Each row below holds a small network's activations on one record, seen along a few directions.
After each row come some of the record's fields: Gasag, Sini, Sep, Dogas, Gesu, Febel, Bopez.
A field that a record lacks is left out.
Other fields move the rows too, some of them a lot.
In the rows, zero is written as 500.
Random noise pushes rows far along 15 fixed directions. That doesn't count. These rows show it; they differ only by the noise:
[443 554 560 528 446 568 523 604 353 543 474 478 474 532 427 492 406 367
 628 549 520 544 469 448 573 417 359 424 527 549 677 503 573]
[504 567 626 526 485 576 546 521 442 566 641 585 408 528 403 574 492 486
 493 589 561 516 490 515 533 534 477 376 493 361 456 427 210]
[591 560 565 543 426 586 725 442 279 508 681 475 414 451 388 628 441 560
 484 470 562 602 449 602 518 686 666 377 509 465 416 539 208]
[449 630 615 582 474 557 517 766 174 546 620 568 422 537 366 738 445 488
 602 631 424 568 637 680 584 473 566 233 441 623 535 516 352]
[220 439 544 423 402 395 388 549 564 280 334 561 509 518 759 466 471 603
 284 587 499 481 635 435 605 399 339 191 516 479 503 581 348]
[633 432 630 444 365 486 456 465 513 585 634 579 450 315 669 412 489 514
 394 537 693 519 521 466 533 583 429 577 436 290 473 529 264]
[542 321 383 504 525 672 459 591 531 366 519 502 389 615 499 641 595 580
 599 492 585 730 508 373 416 318 510 541 334 578 535 418 466]
[544 492 566 468 475 660 694 375 411 416 623 424 337 397 506 401 395 524
 473 459 646 530 306 356 540 631 456 427 570 287 554 513 130]
[441 455 657 521 448 457 383 536 453 558 375 651 600 560 637 516 524 519
 477 673 625 536 572 576 524 495 396 479 494 522 470 517 393]
[748 395 486 501 331 344 352 325 640 730 441 487 587 162 753 443 548 480
 301 427 499 409 455 357 396 572 406 865 552 393 295 731 636]
[263 528 584 702 547 621 494 548 483 512 302 623 591 641 501 549 639 688
 497 543 585 542 455 535 470 560 572 428 497 595 356 578 518]
[506 377 487 388 506 486 536 682 430 369 330 450 622 537 586 556 451 660
 485 481 615 581 671 536 421 468 581 498 284 653 323 540 627]
[484 527 379 656 445 576 437 261 641 504 522 584 481 522 491 536 528 464
 550 515 564 539 365 652 584 590 528 597 662 600 527 532 502]
[517 540 499 576 601 677 261 803 482 555 553 528 357 489 513 517 675 510
 530 533 468 465 610 370 423 301 433 436 385 378 626 555 361]
[543 498 508 520 467 432 409 549 565 509 562 648 455 464 564 726 452 526
 584 581 397 535 581 551 510 350 463 437 465 496 527 409 333]
[391 549 509 479 267 585 731 469 392 470 779 495 297 501 298 572 425 375
 531 457 514 707 431 297 661 388 402 335 490 522 588 455 474]
[629 611 396 636 399 676 573 433 766 638 773 462 410 403 350 337 653 550
 431 186 709 513 461 537 464 680 736 568 360 178 532 484 544]

[477 426 604 470 505 375 355 471 492 637 382 645 627 636 577 603 530 389
 429 761 452 512 559 565 541 429 333 535 611 641 401 473 469] : Gasag: e2 / Sini: c1 / Sep: f1 / Dogas: s1 / Gesu: t1 / Febel: p1 / Bopez: l1
[689 722 585 287 414 518 721 717 439 630 706 305 547 417 300 160 393 356
 521 268 748 407 700 507 480 554 554 442 264 223 633 488 588] : Gasag: e1 / Sini: c1 / Sep: f2 / Dogas: s2 / Gesu: t1 / Febel: p1 / Bopez: l2
[454 701 413 464 510 658 687 594 296 431 605 302 465 618 226 335 696 408
 519 297 483 554 598 309 425 362 577 413 483 567 630 725 549] : Gasag: e1 / Sini: c1 / Sep: f1 / Dogas: s2 / Gesu: t1 / Febel: p1 / Bopez: l1
[736 371 448 481 321 483 518 367 458 586 615 412 468 513 482 535 544 401
 416 461 632 702 513 567 446 610 547 558 454 444 530 477 485] : Gasag: e1 / Sini: c2 / Febel: p1 / Bopez: l1
[492 325 631 476 597 486 635 450 399 508 364 479 491 603 450 771 390 573
 422 677 394 525 347 372 400 539 423 395 527 448 198 308 356] : Gasag: e2 / Sini: c2 / Febel: p1 / Bopez: l1
[506 525 386 587 648 611 456 356 694 481 328 418 517 512 539 371 526 521
 488 414 495 335 302 438 416 548 507 571 650 360 564 514 502] : Gasag: e2 / Sini: c1 / Sep: f2 / Dogas: s1 / Gesu: t2 / Febel: p1 / Bopez: l2
[487 231 453 463 418 346 242 550 678 443 178 364 597 592 733 502 525 509
 210 510 508 494 587 531 408 548 394 331 413 329 481 429 707] : Gasag: e1 / Sini: c1 / Sep: f2 / Dogas: s2 / Gesu: t1 / Febel: p1 / Bopez: l2
[479 507 427 324 314 253 503 393 543 379 401 312 606 725 418 423 473 296
 286 432 479 534 701 641 528 505 446 204 565 437 639 481 614] : Gasag: e1 / Sini: c2 / Sep: f1 / Dogas: s2 / Gesu: t1 / Febel: p1 / Bopez: l2
[519 488 580 515 361 450 568 483 423 487 671 508 432 311 585 429 549 606
 372 378 535 543 535 503 523 653 624 450 422 326 518 571 342] : Gasag: e1 / Sini: c1 / Febel: p2
[556 535 400 568 461 488 386 587 418 368 683 558 371 362 554 683 391 562
 616 560 466 527 636 877 645 591 680 415 436 662 570 523 429] : Gasag: e1 / Sini: c2 / Sep: f2 / Dogas: s2 / Gesu: t2 / Febel: p1 / Bopez: l1
[510 582 587 356 538 409 490 611 407 549 516 483 567 479 560 435 624 531
 286 486 395 371 712 319 397 356 466 419 476 414 389 674 313] : Gasag: e2 / Sini: c2 / Sep: f1 / Dogas: s2 / Gesu: t2 / Febel: p2
[414 425 519 404 461 410 625 543 369 380 499 446 429 421 495 657 401 567
 400 507 313 529 519 336 516 437 466 356 459 550 342 500 491] : Gasag: e2 / Sini: c2 / Febel: p2
[681 371 578 342 658 465 477 421 540 458 480 526 444 383 637 567 292 525
 546 663 492 393 374 435 492 533 343 626 542 386 373 337 199] : Gasag: e2 / Sini: c2 / Sep: f2 / Dogas: s2 / Gesu: t1 / Febel: p2
[667 577 465 367 471 416 554 611 436 564 664 424 559 369 477 463 515 523
 364 408 501 411 712 629 471 558 677 519 378 475 378 602 503] : Gasag: e2 / Sini: c1 / Febel: p1 / Bopez: l1
[385 615 483 354 607 392 458 499 679 302 576 758 540 466 721 471 427 693
 552 606 544 417 717 704 685 413 558 479 507 698 423 506 142] : Gasag: e2 / Sini: c2 / Sep: f2 / Dogas: s1 / Gesu: t1 / Febel: p2
[402 371 555 479 397 483 561 619 567 392 549 543 392 509 546 598 400 581
 558 469 523 649 497 412 543 407 449 314 319 382 597 297 519] : Gasag: e1 / Sini: c1 / Sep: f1 / Dogas: s2 / Gesu: t1 / Febel: p1 / Bopez: l2
[483 725 512 500 601 584 792 654 549 540 321 387 688 435 386 264 376 611
 798 188 576 362 473 364 339 445 594 597 359 452 571 534 824] : Gasag: e1 / Sini: c1 / Sep: f2 / Dogas: s2 / Gesu: t2 / Febel: p1 / Bopez: l2
[486 405 444 484 507 532 369 537 610 412 552 589 415 717 445 679 603 497
 506 641 511 630 611 543 490 346 474 371 402 542 470 345 364] : Gasag: e2 / Sini: c1 / Sep: f2 / Dogas: s2 / Gesu: t1 / Febel: p1 / Bopez: l2
[470 471 331 506 478 557 397 586 677 373 657 469 403 410 584 432 571 641
 341 371 560 481 629 632 587 554 693 385 358 422 533 525 510] : Gasag: e2 / Sini: c2 / Febel: p1 / Bopez: l1
[498 588 392 545 523 482 349 381 761 489 512 578 567 680 490 413 664 455
 543 461 556 508 596 663 479 417 537 481 565 432 732 446 391] : Gasag: e1 / Sini: c2 / Febel: p1 / Bopez: l1
[515 608 549 547 521 591 489 482 482 538 612 542 421 361 460 365 418 471
 632 514 602 411 404 575 599 656 483 609 534 448 554 511 468] : Gasag: e1 / Sini: c2 / Sep: f2 / Dogas: s2 / Gesu: t2 / Febel: p2
[395 630 770 498 602 541 655 750 278 666 491 660 582 214 624 430 380 690
 604 581 520 318 466 368 539 503 484 608 423 564 278 631 474] : Gasag: e2 / Sini: c1 / Febel: p1 / Bopez: l1
[445 226 588 565 369 459 555 372 606 487 447 601 497 436 689 530 410 624
 548 524 649 719 290 431 581 585 442 652 434 496 502 320 650] : Sini: c2 / Febel: p1 / Bopez: l1
[623 620 606 602 619 559 365 732 283 673 639 684 500 311 507 611 313 475
 849 694 492 376 538 853 643 568 577 700 451 732 559 482 566] : Gasag: e2 / Sini: c1 / Sep: f2 / Dogas: s2 / Gesu: t2 / Febel: p2
[485 395 439 432 451 587 674 415 371 345 554 474 428 537 511 570 449 565
 505 514 562 675 452 407 522 451 514 464 494 658 446 519 367] : Gasag: e2 / Sini: c2 / Febel: p1 / Bopez: l1
[470 393 603 573 449 275 507 357 471 578 249 477 631 351 688 596 403 578
 357 503 329 437 343 465 465 675 444 525 652 475 351 567 600] : Gasag: e1 / Sini: c2 / Febel: p2
[522 379 431 424 410 435 364 482 663 440 433 442 509 328 704 309 547 515
 395 409 563 475 525 356 495 463 433 702 442 472 504 614 717] : Sini: c1 / Sep: f2 / Dogas: s1 / Gesu: t2 / Febel: p1 / Bopez: l2
[576 352 595 288 304 247 460 365 448 451 605 672 585 614 650 674 557 498
 242 715 597 685 777 658 521 448 472 387 461 568 293 465 108] : Gasag: e1 / Sini: c2 / Febel: p1 / Bopez: l1
[274 540 541 597 465 593 571 305 598 394 454 550 494 707 444 427 580 584
 373 508 656 561 392 596 599 684 573 284 607 443 475 468 361] : Gasag: e2 / Sini: c2 / Sep: f2 / Dogas: s1 / Gesu: t1 / Febel: p1 / Bopez: l2

Which values does each new row have?
[456 298 571 591 587 637 658 643 375 482 333 421 473 533 487 655 482 737
 536 458 549 679 341 374 403 622 621 545 341 604 244 434 667] : Sini: c2 / Sep: f2 / Dogas: s1 / Gesu: t1 / Febel: p1 / Bopez: l2
[665 485 505 530 375 307 669  92 565 524 515 714 673 365 739 606 521 650
 646 412 478 643 414 523 403 439 589 776 660 581 554 583 191] : Gasag: e1 / Sini: c2 / Febel: p1 / Bopez: l1
[562 402 461 361 413 452 469 593 551 343 822 544 296 220 624 505 243 523
 511 528 554 481 587 679 749 583 554 449 318 435 575 327 453] : Gasag: e2 / Sini: c1 / Febel: p2
[432 611 405 449 574 442 594 305 630 357 394 485 579 598 492 429 305 430
 654 486 470 415 394 626 597 493 456 436 692 561 706 401 455] : Gasag: e2 / Sini: c1 / Sep: f2 / Dogas: s2 / Gesu: t1 / Febel: p2
[488 582 429 547 559 573 361 542 560 482 465 411 470 713 363 437 718 422
 437 436 474 479 606 505 381 441 512 333 489 320 675 485 421] : Gasag: e1 / Sini: c2 / Sep: f2 / Dogas: s2 / Gesu: t2 / Febel: p2
[601 626 326 271 351 464 657 226 431 290 707 534 480 485 566 396 508 380
 632 454 573 640 604 426 556 236 432 596 670 770 708 715 160] : Gasag: e1 / Sini: c1 / Sep: f2 / Dogas: s2 / Gesu: t1 / Febel: p1 / Bopez: l2
[749 527 545 412 361 427 432 478 438 695 657 451 496 179 668 290 409 345
 454 456 586 396 528 500 554 575 388 694 538 351 651 644 481] : Gasag: e1 / Sini: c2 / Febel: p1 / Bopez: l1
[449 613 480 453 665 646 562 546 462 524 437 507 599 542 443 335 545 493
 567 499 542 367 470 391 456 377 470 615 553 606 475 601 514] : Gasag: e2 / Sini: c1 / Febel: p1 / Bopez: l1
[415 561 568 647 685 553 370 643 614 479 463 753 565 421 583 555 468 762
 688 608 583 368 545 842 536 645 690 585 391 588 360 448 456] : Gasag: e1 / Sini: c1 / Febel: p1 / Bopez: l1
[459 460 556 342 459 352 494 560 584 485 424 486 569 519 579 396 433 474
 438 497 539 507 610 430 562 452 377 510 443 509 476 456 581] : Gasag: e1 / Sini: c2 / Sep: f2 / Dogas: s1 / Gesu: t1 / Febel: p2
[413 494 620 620 606 544 366 482 606 546 335 604 524 406 673 384 569 633
 544 523 526 375 372 363 433 540 400 623 545 350 492 540 420] : Gasag: e1 / Sini: c2 / Sep: f2 / Dogas: s2 / Gesu: t2 / Febel: p2
[301 464 571 572 448 409 482 486 397 486 371 509 503 399 595 542 359 506
 430 583 396 457 382 498 646 596 396 423 623 605 442 574 638] : Gasag: e1 / Sini: c2 / Febel: p2
[486 374 472 521 350 344 566 408 671 528 418 443 546 572 499 647 402 490
 422 389 378 598 451 440 484 479 493 383 460 401 545 308 721] : Gasag: e2 / Sini: c1 / Sep: f2 / Dogas: s1 / Gesu: t2 / Febel: p2
[430 582 356 333 647 598 575 570 496 220 652 364 347 385 440 460 351 574
 403 483 471 308 575 529 600 556 577 365 500 566 284 565 360] : Gasag: e1 / Sini: c2 / Febel: p1 / Bopez: l1
